Each row below is a small network's average activation on inputs in which a field has the value named, seen along a few directions.
Related values have similar rows: they may be neighbours, one step apart, or belong to one group.
In the rows, 500 means zero.
Strong random noise was added to every row along 3 fixed directions; ignore it. To show where, here is one row again and again, with new noise each time:
[496 537 659 544 458 455 448 546 555 688 493 477 340 468 306 403 479]
[501 495 528 464 448 527 543 532 493 556 523 488 503 483 503 451 527]
[471 492 393 457 535 545 524 486 467 562 648 485 704 546 542 542 568]
[514 502 463 484 579 564 455 579 493 510 584 425 483 413 369 496 453]
[489 519 537 509 511 500 467 529 518 625 567 470 488 488 384 468 503]


PEGAG, 15 values:
mili: [589 485 581 524 373 452 516 469 473 489 363 687 392 524 553 425 525]
fofin: [524 472 432 550 620 494 441 486 543 353 434 457 447 472 442 561 440]
vago: [411 472 651 409 363 510 624 520 519 501 404 421 404 541 637 412 502]
bekil: [518 493 525 477 448 496 510 512 493 533 505 533 535 436 519 480 532]
resos: [574 561 510 617 516 439 401 431 468 550 503 614 457 564 412 543 463]
mav: [488 486 428 451 503 561 530 533 468 469 576 460 595 444 565 496 533]
bof: [601 446 400 405 346 545 722 456 419 187 264 598 494 544 896 465 572]
fim: [379 508 339 558 680 447 475 386 531 589 616 437 751 644 518 650 563]
gad: [501 531 521 508 459 484 558 471 547 411 398 460 448 542 566 519 450]
dilo: [411 493 628 486 508 463 460 540 551 607 521 399 390 488 418 449 473]
rozu: [577 447 477 521 516 485 462 523 465 451 488 607 557 441 463 530 535]
nula: [480 607 525 631 598 403 275 445 545 770 685 537 538 527 153 553 456]
lita: [395 503 394 481 570 525 443 511 486 526 689 432 660 493 515 595 515]
fese: [401 538 502 586 711 483 371 517 578 590 564 345 474 498 281 568 409]
lub: [583 505 359 507 622 531 452 450 456 324 523 597 558 554 543 582 465]
PEGAG is arranged as a ring.
- Going along PEGAG from mav by way of its neighbour bekil, in what order are fofin, fim, gad, rozu, nula met? => nula, rozu, fofin, gad, fim
- List every value one step from vago, in the order listed. => dilo, fese
- List every value one step from lub, in the order listed. => resos, bof

PEVIS, 15 values:
misu: [549 579 563 594 438 369 445 352 500 690 511 728 584 702 491 507 573]
bufe: [698 452 623 453 364 543 602 601 445 172 180 617 154 372 616 384 393]
lipir: [522 564 604 620 355 324 470 311 512 776 552 781 655 692 544 492 656]
gava: [550 482 628 462 268 512 635 481 481 583 445 661 549 503 659 396 625]
tul: [495 544 561 584 406 369 516 327 522 610 424 667 550 760 585 519 578]
seso: [417 567 549 653 561 306 389 341 622 743 502 481 554 732 342 552 536]
feb: [438 477 471 443 629 634 478 673 467 424 564 274 328 290 420 469 383]
rade: [592 491 274 522 741 619 374 611 422 371 659 489 564 290 309 583 439]
bebus: [345 606 654 638 550 320 367 414 655 844 532 399 429 647 257 511 485]
zuza: [485 490 495 462 604 561 382 642 498 529 611 364 418 326 282 483 448]
rubot: [525 488 240 554 873 556 323 512 496 269 591 380 588 452 288 711 342]
vegu: [389 434 483 368 365 516 681 473 492 495 475 420 587 558 798 464 611]
kipod: [371 467 399 413 553 589 521 499 460 585 755 427 812 569 616 574 559]
vab: [471 526 540 569 602 478 431 566 597 467 393 332 243 419 322 480 380]
vulug: [478 460 457 383 331 534 638 458 451 550 608 556 779 540 683 491 635]
PEVIS is arranged as a ring.
- Going along PEVIS from lipir by way of its neighbour misu, in what order are gava, rade, bebus, zuza, vab met? => vab, bebus, zuza, gava, rade
- List every value one step from tul, in the order listed. => bufe, rubot
- List every value one step from feb, in the order listed. => vegu, kipod
